These are the activations of a small neural network, seen along a few directions. Each row is one input.
Each table varies a few parts of the input and shows all the possible inputs, shuffled.
A made-up example of a description, with smaller parts first: ring(8) and (point or line(11) or (values(3) and line(4))).
Shared parts are said once, and a part with two or three values counts as separate values.

Other details of the inputs shift rows strongly along two fixed directions, in all tables alike. That doesn't count.

Table:
row 1: [-14  45  22  19   6  -4  17 -11  10 -33   3   6  -5  10   8]
row 2: [ -8  30  12  17  -5   4  19  -6  14 -20 -11  17   3  10   5]
row 3: [  6 -16 -16 -10  12  -2 -10  14 -21   9  -1  -1  -2 -10  -7]
row 4: [ 11 -22   2   2   0  15  -4  19  -7 -17  40 -39  -4  13   4]
row 5: [  4 -10  -6   3   5   1  -4   5   0  25  -7  22  -9 -16   3]
row 6: [ 10 -27 -16  -4  14   7  -1  16 -21  -7  17  -7   6   5   2]
row 7: [  3 -10   2  -2   2  -6 -10  -8  10  30   2   8  -5 -19   5]
row 8: [ -1   5  -2  -9 -12  -3  -8   1   4  24   0   1  -7 -18  -2]
row 9: [ 10  -9 -11   6  14  13   2  27 -28 -21  42 -15  -6  -6   1]
row 10: [-14  32  19  11  12 -16   9 -19   3 -29  -8   9   2  14   6]
row 11: [  4 -26 -10  -9  -8   8  -3 -11   5  20 -16   7   9  -1  -6]
row 12: [-10  22   9   9  -1  -8  11 -19  12 -12 -30  25   9  14   3]
row 13: [-18  32  14   9 -10  -1  13  -7  21  -5 -23  12  -5  10   7]
row 14: [  2 -22  -9  -6   8 -12 -13  -8   0  39 -30  32  -2 -15   0]
row 15: [ 11  -9   0   1   7   0 -11  16 -19 -15  45 -35  -7  -5   6]
row 16: [  0 -23  -4  -3  13  -8  -6  -4   6  24 -14  14   1   4   8]
row 17: [ 12 -15 -12  -2   2   7  -5  14 -16  -2  34 -11  -1 -20  -2]
row 18: [-16  55  10  14  -7   3  19   2   2 -35  -5   6  -3   3  -7]
row 19: [ 12 -28   0  -3   7   4  -8   9 -16 -21  31 -41   3  20   2]
row 20: [-15  44  11  16  -9  11  28  -2  10 -38  -4  12   6  13   2]
row 21: [  6 -28  -5  -2 -15  11  -6  -7  23  46 -22  21   0 -12  -3]
row 22: [ -6 -19  -6 -12   5 -16 -18  -5   0  44 -32  18  -8 -13   3]
row 23: [ 13 -11  -4 -10  10  -8 -10  12 -28 -20  38 -36   1   0  -1]
row 24: [ 13 -17  -2  -3  -5  18  -1  24  -9 -15  41 -37  -4  12  -2]
row 25: [ 15 -28 -14  -9   1  12  -7  11 -12  -5  13 -25   7   7 -10]
row 26: [-12  23  22  11 -14   5  13 -23  35  -3 -16  11   3  12   2]
row 27: [-13  34  19  16   2   1  19  -8  19 -25  -3   8   0  17  10]
row 28: [ -6  26  14   5  -6 -18   4 -30   9 -12 -21  18  10  -4  -2]
row 29: [-14  30  17  -1  -8 -22  -1 -28  10  -8 -23   4   4   0   1]
row 30: [-11  49   8   8 -15   0  11  -8   8 -27  -1   1   3  -6 -10]
row 31: [ 16 -12  -8   1  18  10  -3  40 -36 -26  62 -41 -14   4   4]
row 32: [-11  38  11  10 -23  15  18  -6  20 -28  -9  -3   6  12 -11]
row 33: [  7 -35  -8  -7  -8  -1 -10 -18  15  41 -31  20   6  -4  -4]
row 34: [ -5 -12  -2  -6   5  -8  -7  -1   2  15 -19   4  -1   7   6]
row 35: [  1 -23  -1 -11   5 -20 -16 -20   9  45 -21  18   2 -19   2]
row 36: [  8 -16  -9  -5   4  10   0  30 -11   5  24 -17  -9   3   4]
row 37: [ -7  28   6   8   8  -3  13  -4 -16 -46   7   0   6  10  -1]
row 38: [ -4  -7  -3  -3   3  -3 -10   7   2  30  -9   8 -15 -13   6]
row 39: [  3 -29   1  -4   1  -2  -7 -16  13  25 -12   2   5   6   1]
row 40: [ -3  27   8   4   0  -8  10 -14 -10 -45  12  -7  11   2  -4]
row 41: [ 10 -16  -8  -7  15   3  -2  24 -26 -20  29 -30   0  17   4]
row 42: [  1 -14 -16 -10   2   2  -4   8  -3  22 -24  11   4  -3  -6]
row 43: [  9 -16 -16   0   5  16   1  33 -14   0  20 -13  -3  -2  -4]
row 44: [-15  42  14   1   0 -12  10 -10  -2 -27 -13   2  -1  13   0]
row 45: [  3 -19  -8  -4 -16  19   1   1  14  24  -6   9   2  -9  -5]
row 46: [  4  -8 -13 -15  -3  -9 -12  -6  -4  22 -16   5   4 -20 -11]
row 47: [  8 -10  -4   0  -4  -3  -9  -5   5  26  -1  15  -2 -23   0]
row 48: [  1 -26  -7 -20 -15   0 -12 -10  15  47 -32   8   0  -2  -6]
Description of these inputs: values(2) and line(4) and ring(6).
- The inputs of row 48 and row 24 match in every part but the values(2) part. If row 35 is changed in the same way as row 48 into row 24, which row does it become? => row 7
- Which other rows does row 44 become when the line(4) part takes its other values? List them by row number. => row 23, row 41, row 48
- Which other rows does row 3 become when the values(2) part takes its other values? List them by row number. => row 18
- Which other rows does row 2 become when the ring(6) part takes its other values? List them by row number. => row 13, row 20, row 27, row 36, row 43
- Which other rows does row 30 become when the values(2) part takes its other values? List them by row number. => row 46
- A walk changes only the line(4) part. It starts at row 29 and steps to row 22. List the rest of the walk in order. => row 34, row 19
